Each row below holds a small network's activations on one input, seen along a few directions.
In each table, some parts of the input vary, and every possible input appears once, in random order.
A made-up example of a description, with smaller parts first: values(2) and (point or line(11) or (line(4) and ring(5))).
Shared parts are said once, and a part with two or three values counts as separate values.
In the rows, 128 means zero.

Rows:
R1: [ 96 114  88 186  62 121 105 174 142 100 163  70]
R2: [144  80 125 124 174 184 114 122 109 128 234 105]
R3: [135 120 186  82 148  84 128  89 159 140  96 205]
R4: [167 162 160  67 210  93  82  71 134 116 172  86]
R5: [116 154 154 131  75  76 148  94 146 133  26 157]
R6: [134 164  77 186  96 143 170 168  90  93 128  24]
R7: [ 66  96  74 159  84 132 163 179 132 117  74 157]
R8: [115 168  40 154 107 140 223 180 106 119  80 133]
R9: [126  54 106 155  91 155  61 160 157 141 180  82]
R10: [170 153 167  83 191  92 136  97 151 152 123 220]
R11: [ 95 151 168 106 104  97 112  97 154 165  65 185]
R12: [165 139 109 118 157 195 220 161  66 116 125 184]
R13: [108 156 194 113 115 103  53 100 141 128 103  60]
R14: [116  69 123  69 192 175 176 165 113 157 153 175]
R15: [120 179 134 144  77  74  83  58 113  98 102  70]
R16: [ 72  56  63 141 134 142 110 166 151 178 119 183]
R17: [205 149 127 161 140 213 155 148  87 101 192  91]
R18: [154 141 208 125 145  84  65  76 153 120 169 117]
Describe the family of inputs behind these rows.
Answer: values(2) and (line(4) or ring(5))
The inputs of R7 and R1 match in every part but the values(2) part. If R5 is changed in the same way as R7 into R1, which row does it become?
Answer: R15
A walk changes only the ring(5) part. It starts at R14 and steps to R12. List the rest of the walk in order.
Answer: R8, R7, R16

Rows:
R19: [159 141 186 131  74 126  66  87 114 134 119  82]
R20: [ 98 125  94 174  83 137 125 165 143  89 159  69]
R21: [130  68 147 112 104 141  55 108 143 167 126 121]
R22: [172 130 122 133 163 164 219 147  93 122 151 163]
R23: [170 100 127 126 181 182 100 164 116 126 217  77]
R24: [ 91 140  66 177  97 130 190 165 126 131  80 154]
R25: [119 113 149  87 181 103  54 106 172 135 151 115]
R26: [120 159 134  88 178  77 152 111 146 142  72 192]
R27: [184 150 139 144 186 151 155 138  90  99 191 107]
R28: [ 79 112  56 160  94 132 159 164 116 114 106 135]
R29: [160 200 157 113 143  62 120  77 115 101 102 129]
R30: [ 91 126 120  89 189 102  95 101 177 151 118 178]
R31: [129  68 107 117 141 215 215 172  97 164 165 168]
R32: [ 88 114  67 161  96 133 137 173 139 118 138  90]
R33: [111 111 158 120 118 122 161 110 131 136  66 216]
R34: [ 96  70 143  95 109 119 101 120 156 158 104 185]
R35: [168 172 182 109  76 106 128 106 120 122  77 136]
R36: [157 178 167 114 143  87  57  71 117 111 143  75]
R37: [108 155 110 183  75 142 142 145 121 112 148  41]
Describe the family of inputs behind these rows.
Answer: line(4) or line(5) or (values(2) and ring(5))
Change only the values(2) part in R33. List by row number the other rows that result.
Answer: R26
Which other rows belong to the same alternative as R24? List them by row number.
Answer: R20, R28, R32, R37

Rows:
R38: [136 153 121  83 202 118 161 123 140 141  97 203]
R39: [ 92  61  78 106 121 162 141 156 127 154 135 161]
R40: [128  82 113 131 130 149  75 143 112 129 203  79]
R41: [131 165 174 128 153  62  66  65 155  95 140 104]
R42: [109 160  81 160  65 129 210 184 116 123  71 132]
R43: [184 137 150  72 177 158 206 136 102 160  93 207]
R44: [127 117 104 172 135 148 102 128  93 125 176  67]
R45: [ 80 138 174  90  81  91  88  71 172 147  37 172]
R46: [135 159 103 186  90 138 133 141 120 113 145  39]
R47: [ 92 101  63 141 112 161 163 135 117 143 123 154]
R48: [155 173 113 196  82 127 159 168 102  92 134  49]
R49: [ 89  43 110 107 124 169 133 169 160 142 147 179]
R50: [106 131  71 157  87 128 197 162 115 134  89 130]
R51: [128 157 211 122  99  77  27  55 156 114 110 101]
R52: [ 92 148 142 106 140  63 114  91 171 124  69 189]
R53: [215 163 184  86 176 155 147 113  90 134 173 128]
R54: [127  59 153 140 125 159  72 157 140 125 209  99]
R55: [177 156 160 119 207 110 111 104 118 111 151 112]
Describe the family of inputs behind these rows.
Answer: values(2) and (line(4) or line(5))
The inputs of R50 and R46 match in every part but the values(2) part. If R43 is changed in the same way as R50 into R46, which row does it become?
Answer: R53
Change only the values(2) part in R45. List by row number the other rows that result.
Answer: R51
